A small network was shown many inputs. Here are its activations along a few directions, one row for each input.
Each table varies a few parts of the input and shows all the possible inputs, shuffled.
A made-up example of a description, with smaller parts first: one of 5 places around a ring, together with either a single point or one of 9 places around a ring or (one of 3 separate values, together with one of 4 places along a line).
Shared parts are said once, and a part with two or three values counts as separate values.

Other details of the inputs vary at random and push rows far along two fixed directions, the same in every table; ignore that.
These rows show it; all are for the same input, with only those details redrawn:
[-26   3  24  -1 -31 -25  19 -17 -20 -14   7 -21   1  19  35 -21]
[ -8   3  15   6 -14 -10   8  -6 -11  -9   3 -12  -3  11  12  -8]
[ 16 -12  -8  13   8   3  -8  20  -1 -21   0   3 -24   5 -21   2]
[-29   3  26  -2 -33 -27  21 -18 -22 -15   8 -22   2  21  38 -23]
[ 14  27  17  17   8  19  -7  -7   7  27  -7  -2  13  -7 -17  22]

A family of inputs:
row 1: [ 14  21  11  18  10  21 -12 -10   9  25   1  -4  23 -12 -14  20]
row 2: [ 16 -15 -11  12   5   9  -6  13   4 -23   7  12 -21  -5 -20  -6]
row 3: [-20  -4   4  -7  -1 -13   4  -7 -11  -3  -2  -1   3   0  20 -10]
row 4: [-18 -10  -4  -8  -5 -18  10  -7  -9  -7   2  -8   0   2  16 -16]
row 5: [-31  -9   3 -14 -21 -27  20 -14 -14  -5   3 -13  10  12  25 -25]
row 6: [-11   3  12   6 -13 -11   5  -6  -8 -12   4 -14  -1  11  13  -5]
row 7: [ -5 -14   5   4  -7 -14  -5   2  -4 -22  11 -10  -8   6   9 -10]
row 8: [-10  -3   9  -4 -18  -9   1  -8  -4 -11  11 -12  11  12   6 -11]
row 9: [ 11  14   8  14   3  16  -8  -5   7  19   1  -4  22  -4 -18  13]
row 10: [ 17 -19 -32  -4  11   8  -8  28  10  -7  -5  16 -13   3 -18   2]
row 11: [-10 -10  -8 -14 -17 -17  10  -5 -10  -3   0  -4   2   7  14 -16]
row 12: [-11  28  31   6 -17   3  11 -26   0  17  -1  -4  14  -2  12   2]
row 13: [  5  20  -1  -1  14  22  -6  -2  11  40  -6  11  25  -3 -10  17]
row 14: [ 17 -13 -26  -3  14   0 -11  20   4 -10 -10  12 -27  -4 -20   8]
row 15: [  9 -22 -21  -5  14   2  -2  23   5 -11   1   7 -22  -8 -10   6]
row 16: [ 17 -21 -14   0   4   5  -5  17   6 -34   4  10 -15   4 -24  -9]
row 17: [-10 -21 -19 -10   2  -6   4  22  -5 -17   3   6  -9   9  -1 -15]
row 18: [-20   3   0 -11  -5 -10   9   0  -7   0  -2   0  -3  14  24  -7]
row 19: [-17 -10  -7 -10  -9 -14   6  -6 -12  -5   0   2   5  15  16 -17]
row 20: [ 4 16 -3 -1 16 18 -6 -2  8 30 -4  9 15 -6 -1 14]
row 21: [ -7   0  11  -4 -13  -5   3 -12  -2 -16   9 -11   7   5  13 -14]
row 22: [  8  15  -1   0   8  15  -2 -10   8  36  -9   4  24 -15 -18  22]
row 23: [ 19 -13  -6   7  10   3  -6  13   7 -27   7  15 -21  -5 -17  -3]
row 24: [ 12  18  -4   2   7  16  -9 -10  11  37 -14  10  25  -9 -12  18]
row 25: [ 20 -11 -11  14  12   6 -11  22   1 -20  -1   5 -25   2 -27   6]
row 26: [ -3  16   5 -11  -9   5   8  -9   4  34  -2  -3  23  -3   8   5]
row 27: [-14 -12  -6 -10 -10 -16  12  -8 -11  -8   2  -7  -1   0  18 -10]
row 28: [ 10 -28 -24  -3  14  -6  -5  17  -1 -20  -2   8 -26  -7 -12   2]
row 29: [  9 -22 -26  -8   8   4   1  25   5  -9   1   7 -13  -2 -19   2]
row 30: [ -2  26  27  11  -9   8   4 -25  -3  28   3 -13  30  -4  10   5]
row 31: [ -3  21   4  -2  15  15  -3   5   7  27 -11   6   9  -8  -6  19]
row 32: [ -4 -17  -2  -6 -14 -10   2   3  -3 -32  10  -6  -4  13   2 -21]
row 33: [-19  -3  -1  -7  -3 -11   5  -7 -12  -3  -1  -2   7   1  18 -13]
row 34: [ -5   0  12  -4 -13  -5   8 -13  -3 -17   7  -6   6   3  14 -14]
row 35: [-27  -4  18  -5 -34 -26  13 -17 -14 -14  15 -23  16  19  29 -25]
row 36: [-28  -2  28  -2 -34 -23  23 -25 -16 -17  13 -12   1  10  42 -29]
row 37: [ 10  26   3  -4   9  17  -3  -1  13  39 -12   4   9 -13  -7  25]
row 38: [ -8  -4  -5 -11 -12 -14   7 -11  -9   1   0  -5   2   0  20 -11]
row 39: [ -3  18   4  -5  -4   7   4 -12   6  30  -5  -1  21  -4  18   7]
row 40: [ 20 -17 -16  12  13   5 -20  20   7 -21   8   2 -14  -3 -26   3]
row 41: [ 14  22  14  13   1  25  -3 -12  12  27  -1   9  20 -12 -23  13]
row 42: [  4  18   1  -2  13  18   0   0  15  40  -6   1  24 -12 -17  17]
row 43: [ 14  17  16   6   9  17 -12 -11  14  13  -1  -1  13 -12 -10  14]
row 44: [ 15 -22 -15   8   0   6  -4  20  -3 -26   8   9 -20   3 -26 -10]
row 45: [ -8  21  23   1 -11   3  -2 -25   1  16   8 -15  27  -1  12   4]
row 46: [ 23 -18 -10  15  15   7 -14  20   2 -19   3   6 -21  -3 -23   2]
row 47: [-25   5  25  -9 -37 -22  26 -25 -13 -12  15 -10  18  15  32 -28]
row 48: [ -6  20  30   8 -12   5   7 -25  -5  20   5  -8  17  -6  14   2]
row 49: [ 14  -9  -8   2   8   5 -12  16   8 -29  -1   3 -21   3 -21   2]
row 50: [  6 -21 -19  -4  19   0  -3  25   7 -11   0   6 -22  -6 -11   0]
row 51: [  1 -12 -20  -1  18  -1  -9  20  -2 -16 -10  13 -21  -1 -16   3]
row 52: [ 11 -13 -25  -1  10  -3 -10  17   3 -14 -13  14 -23   2 -11   5]
row 53: [  6  22   4   1  12  13  -3 -10   8  34 -15   3  12 -16 -14  29]
row 54: [ 16 -18 -10  14  12   3 -13  17   3 -23   6   1 -18  -1 -15   2]
row 55: [  3 -20 -23  -2  16  -8  -4  21   1 -20  -8   7 -28   0 -18   0]
row 56: [  1  25   6  -1  17  15   0   0  15  37 -11   0  12 -13 -12  24]
row 57: [-24  -7   4 -15 -22 -23  16  -9 -10  -5   3  -8   1  13  47 -19]
row 58: [ 16  23  14  15   6  25  -6 -12   6  27   2   3  16 -16 -17  16]
row 59: [ 13 -24 -32  -1  10  -3 -11  17   1 -20  -5  13 -20   0  -8  -4]
row 60: [ -2  18   5  -9  -5   6   6 -11   3  31  -1  -5  18  -8  15   6]
row 61: [ -6 -13 -14 -10   0  -8   9  16  -2 -13  -2   0 -20   3   3   1]
row 62: [ 13 -15 -10  10   4   3  -5  20  -3 -29   3   8 -32   3 -21  -2]
row 63: [-10  -4   1 -14 -10 -11  10  -2  -4   4   2  -6  -3   1  26  -8]
row 64: [ -5 -13   5  -1  -7 -11  -5  -1  -3 -24  12  -9  -9   7   9 -10]
row 65: [-17  -3   1 -10  -2  -9   7  -2  -6   2   3   0   0   9  28 -10]
row 66: [ -3 -23 -20 -10   0  -8   8  16  -4 -18   6  -1 -17   0   5  -7]
row 67: [ -9 -19 -18  -8   6  -6   2  20  -6 -19   4   5 -13   3   6 -14]
row 68: [ 18 -17 -13   5   7   2  -4  16   4 -34  10  14 -21  -2 -19  -9]
row 69: [ 14  29  19   6   8  21  -6 -12  15  18  -8   4  14 -11 -17  22]
row 70: [-10  23  15  -3   9  11   1  -9   4  36  -5   1  23 -12  11  13]
row 71: [-17  -6   3  -7  -2 -17   9  -9  -6  -1  -1  -7   0  -1  17 -10]
row 72: [ 12 -11  -9   4   8   2 -15  17   6 -25   3   1 -22   5 -21   6]
row 73: [-11 -10  -4  -7 -10 -18   4  -8  -8  -7  -4   0  -4   6  27 -11]
row 74: [ 12  26  17   8   5  14  -2  -9  12  12  -2   9   8  -9 -15  17]
row 75: [ 16  20  13  15   4  21  -7  -7   7  30  -2  -1  25  -7 -22  15]
row 76: [ 16 -12 -12  11  12   2 -19  22   7 -22   1   3 -22   1 -27   9]
row 77: [-27  -1   3 -16 -25 -24  19  -7 -10  -6  -2  -9  -2  18  43 -16]
row 78: [  2  20   0   2  16  11  -9  -8   4  26 -14  10   9  -3  -6  19]
row 79: [  2  21  11  -4   1   4  -1 -21   3  37  -9  -1  19 -14  10  14]
row 80: [  8 -19 -27   0  19   5 -12  23   0 -11  -6  16 -10  -2 -27  -1]
row 81: [ 17  23  20   7  12  22  -8 -15  16  19  -4   4  17 -16 -13  19]
row 82: [  5  15  -4   3  17  14 -10 -10   4  27  -8  10  16  -7  -5  13]
row 83: [  8 -24 -25   0  20  -3 -13  17  -2 -19  -3  16 -24   3  -7  -4]
row 84: [  5  19   2   0  18  18  -1  -3  14  38  -5   0  19 -17 -11  18]
What do these inputs look like to the network?
> one of 4 places along a line, together with either one of 9 places around a ring or (one of 2 separate values, together with one of 6 places around a ring)
Changing only the place on the line of 4 turns row 57 into row 10. The same change can be made to row 79. Which row results?
> row 11
Changing only the place on the line of 4 turns row 69 into row 81. The same change can be made to row 37. Which row results?
> row 63
Changing only the place on the line of 4 turns row 3 into row 80. The same change can be made to row 28. Which row results?
> row 22
Start at row 36 and move only the place on the ring of 9, one step at a time. The first step leads to row 48. Which rows follow, in order?
> row 46, row 54, row 7, row 64, row 43, row 81, row 23
Start at row 44 and move only the place on the ring of 9, one step at a time. The first step leads to row 75. Which rows follow, in order?
> row 9, row 35, row 8, row 32, row 16, row 47, row 41
Which other rows does row 53 become when the choice among 2 separate values takes its other values? List them by row number.
> row 61
Which other rows does row 15 become when the choice among 2 separate values takes its other values? List them by row number.
> row 28
Which other rows does row 26 become when the place on the ring of 6 takes its other values? List them by row number.
> row 10, row 13, row 17, row 29, row 42

A family of inputs:
row 85: [ 22  27  13  12   4  27 -10 -17  10  32  -5   8  23 -15 -23  20]
row 86: [  4 -26 -25  -8   8  -9  -9  17   1 -29  -1  12 -17   3  -8 -10]
row 87: [-14   6   6  -9  -7 -11   5 -14  -4   2  -3  -3   3   7  27  -3]
row 88: [-13   7  14  -3 -14  -1   9 -11  -1  -8  12  -8  12   4  14 -13]
row 89: [ 18  27  19  17  15  19 -13 -13  16  32  -5  -3  16 -20 -15  27]
row 90: [ 15  32  22  12  10  29  -5  -9  17  29  -8  10  16 -12 -17  25]
row 91: [-10   0   2 -14 -15  -9  11 -11   0   5   4  -7  11   4  20  -6]
row 92: [ -9  -7  -4  -2   1  -7   1   2  -6  -4   0   5 -11   2  16  -7]
row 93: [ -7   8  18   4 -18 -11   8 -21 -11  -2   2 -10   3   3  18  -5]
row 94: [-20   3   4  -2  -8  -9   5  -6 -11  10   1  -4   8   9  22  -8]
row 95: [-20   3   5  -2  -5 -11   9  -8 -13   6  -2  -4  11   8  18  -8]
row 96: [  2 -20 -17  -4   7  -6   7  19  -3 -18   0   7 -25  -3  -5  -4]
row 97: [-16   7  18  -1 -11  -7   6  -6  -6  -3  10 -16   9  10  12  -7]
row 98: [  3 -25 -22  -6   5  -4   6  18  -2 -18   4   8 -15  -2  -8 -10]
row 99: [  3  24  10  -5   1  10   3 -13  11  32  -7  -2  14  -9   5  21]
row 100: [ 30  11  -6  15  30  32 -20  19  21   3  -3  15 -11 -17 -41  25]
row 101: [-15   4   4  -5  -8  -9   4  -6  -9   7  -3  -7  10  12  24  -8]
row 102: [ -5   7  15  -1 -19  -6  11 -15  -4  -4   6  -1  10   8  11 -16]
row 103: [ 19  -1 -16  -2  18  11 -10  17  15   4 -10  12 -13 -14 -26  20]
row 104: [-13   4   3  -9 -14  -8  12  -1  -7  10  -1 -12   8   9  21  -6]
row 105: [ -7  11  20   1 -17  -8  12 -13  -5  -4   2  -1   1   8  15 -10]
row 106: [-2 19  6  2  5 10  6 -5  2 34 -6 -2 20 -8 -6 16]
row 107: [-14   3   4 -11 -11  -9   5 -18  -4   4   2  -4  15   7  26  -8]
row 108: [  7 -20  -9  10   4  -9  -8  16  -1 -26   6  -7 -17   6 -11  -6]
row 109: [ 36  -1 -15  24  27  25 -27  18  14   5  -7   8  -8 -14 -49  28]
row 110: [ -6  -1  14   3 -12 -11   4 -15  -2  -3  10 -14  12   0  14 -10]
row 111: [-11   1   3  -9  -8  -6   5 -11  -6   5   1  -3  13   5  26 -12]
row 112: [  4 -25 -22  -4   5  -5   2  25  -1 -20   2   9 -32  -1  -3  -6]
row 113: [ 36   5 -12  22  23  25 -24  13  11  10  -8  12  -5 -11 -49  26]
row 114: [-22   3   5  -5  -6 -12   6 -11 -11   5  -5  -7  10   9  14  -9]
row 115: [  5 -24 -26  -7   2  -7  -2  25   1 -22   0   2 -24  11  -9  -3]
row 116: [ -2  21  10   3  13  10   0 -13   2  29  -9   6  15 -12   3  15]
row 117: [ -9   5  17  -1 -17  -1  12 -12  -1  -6   7  -1  12   8  13 -13]
row 118: [ -2  -6  -5  -9  -5  -6   8   7  -2  -4  -1  -3 -11   1  15  -4]
row 119: [-19   2   6  -9  -7 -10   8 -19  -8   5  -1  -4  15   2  19 -13]
row 120: [-16   5   3  -7  -9 -11   3 -10  -6   4  -2  -7  10  14  21  -4]
row 121: [ 13  31  18  14   8  28  -7  -6  15  31  -8   6  23  -5 -23  23]
row 122: [  8 -25  -7   1   5  -2  -8  14   0 -29  13  -2 -14   1 -10  -9]
row 123: [ -7   4  16   6 -14 -11   6 -18  -8  -5   2 -14   2   0  18  -4]
row 124: [ 14 -22 -13   6  -3  -5  -6   7  -5 -28   6   4 -17   2 -12 -10]
row 125: [ -1  21   6  -4   0   7   0  -6   8  31 -10  -4  20  -6  -7  19]
row 126: [  5   9  -5   1  12  11  -2   4   7  23 -10   1   7  -8 -21  15]
row 127: [-16   0   4  -6  -5  -9  10 -13 -10   4   2   0  14   1  20 -12]
row 128: [  0  -2   2   5 -15  -5   2  -2 -10 -13   2  -2  -5  11  -3  -8]
row 129: [ -9  10  16   3 -19  -8  11 -10  -7  -2   2  -5   7  15   9 -12]
row 130: [  3  15   4  -1   2  14   2  -8   8  36   0   3  21 -13   0  11]
row 131: [-14   9  23  -2  -9  -6   8 -11  -4  -5   9 -12   3   2  18  -5]
row 132: [  9   6  -7   4  15  16 -11   0   7  22  -2  13  11 -11  -8  10]
row 133: [ -9  -4  -4  -8   0 -12  -1  -1  -3 -11  -5   3  -8   2  11  -3]
row 134: [  2 -24 -21  -7   8  -8   3  20  -1 -24  -3   5 -31  -1 -11  -7]
row 135: [-12   3  22  -1  -9  -9   4 -12  -6  -5   8 -14   2   1  18  -4]
row 136: [  0 -22 -24  -4   8 -11 -10  22  -3 -27  -4   7 -20  10 -10  -6]
row 137: [  6  19   6  -5   1  14   3 -10   9  35  -4  -2  24 -11   4  11]
row 138: [  4 -22 -22 -11   0  -8  -1  16   3 -21   1   6 -15   0  -9  -7]
row 139: [  3 -17 -14   5   4   0  -5  25   0 -35   8   1 -22  10 -16  -9]
row 140: [  2 -26 -25  -2   3  -6   0  29  -3 -17   3   5 -25   7  -9  -7]
row 141: [ 31   2  -6  18  32  28 -28  21  16  10  -2   6  -4 -13 -47  29]
row 142: [  7 -22 -22  -3  11  -5  -7  22  -2 -25  -3  10 -28   5   2  -8]
row 143: [ -3  21  10   1  12   9  -3 -16   4  28 -12   3  14 -12  -1  14]
row 144: [ 12 -24 -13   8  -1  -5  -7   8  -2 -29   7  -1 -15  -1 -10  -9]
row 145: [ -3  -7   6  -2  -3  -2   1   1  -1 -16  13  -6   0   2   3 -11]
row 146: [  2  -1   6   4 -13  -5   4  -5  -8 -15   1   1 -12   4   3  -6]
row 147: [  2 -24 -21  -9   4  -5   3  15   0 -18   1   5 -16  -1 -12 -11]
Changing only one part turns row 110 into row 108. The same change can be made to row 107. Which row results?
> row 120
Changing only one part turns row 124 into row 93. The same change can be made to row 119. Which row results?
> row 143
What do these inputs look like to the network?
> one of 3 separate values, together with either one of 9 places around a ring or (one of 2 separate values, together with one of 6 places around a ring)
Which other rows does row 112 become when the choice among 3 separate values takes its other values? List them by row number.
> row 130, row 140
Which other rows does row 140 become when the choice among 2 separate values takes its other values? List them by row number.
> row 94

A family of inputs:
row 148: [-18 -10   9  -1 -19 -19   9 -10 -12 -20  10 -12   3  12  21 -21]
row 149: [ 15  10   5  10  11  12 -12  -2   6   6  -4   6  -1  -8 -15  14]
row 150: [ 15  21 -10   1  26  25 -12   5  14  43 -18  13  15 -16 -26  29]
row 151: [-13  28  32   2 -16   1  12 -25  -2  23   1 -11  21   0  18   3]
row 152: [-17   6  18  -4 -24 -11  13 -15  -8  -2   9 -15  15   8  20 -14]
row 153: [-18   7  21  -1 -18 -13  11 -15 -10  -2   5 -18   7   9  24  -9]
row 154: [-16  32  16  -9  -1   7   8 -25   2  48  -7  -4  35  -8  21  13]
row 155: [ -2 -10   1   2  -9 -10   5   2  -6 -26   3  -1 -16   9   7 -12]
row 156: [-11  -9   5  -2 -15 -15   8   3  -8 -24   7 -10 -13  11  13 -14]
row 157: [ 11 -17 -11   5   3   0  -8   9  -1 -24   5   7 -15   3 -12  -8]
row 158: [ 10 -24 -29  -9  16  -1  -4  20   5 -12  -3  12 -22  -8 -10   1]
row 159: [ -1 -13  -2   0 -12  -8   4   2  -6 -26   7   0  -8   9   4 -16]
row 160: [  7 -14  -8   8   7  -5  -8  13  -2 -23   2   1 -20   2 -10  -2]
row 161: [ 25  10 -16   2  32  27 -17  11  20  33 -13  18   5 -23 -26  27]
row 162: [ -3 -15  -2   0  -9 -10   3   5  -7 -23  10  -8  -7   9   3 -15]
row 163: [ -9  26  10  -7   4   8   2 -15   6  43 -11   1  28  -6   9  15]
row 164: [ 21 -18 -17   7  10   9  -9  23   6 -22   5  11 -20  -1 -29  -2]
row 165: [  7  -8 -23  -3  12   3  -5  15   2   8 -10  10  -9  -2 -12  10]
What do these inputs look like to the network?
> either one of 6 places along a line or (one of 2 separate values, together with one of 6 places around a ring)
Which other rows does row 160 become when the choice among 2 separate values takes its other values? List them by row number.
> row 148
Start at row 165 and move only the place on the line of 6, one step at a time. The first step leads to row 150. Which rows follow, in order?
> row 163, row 154, row 161, row 158
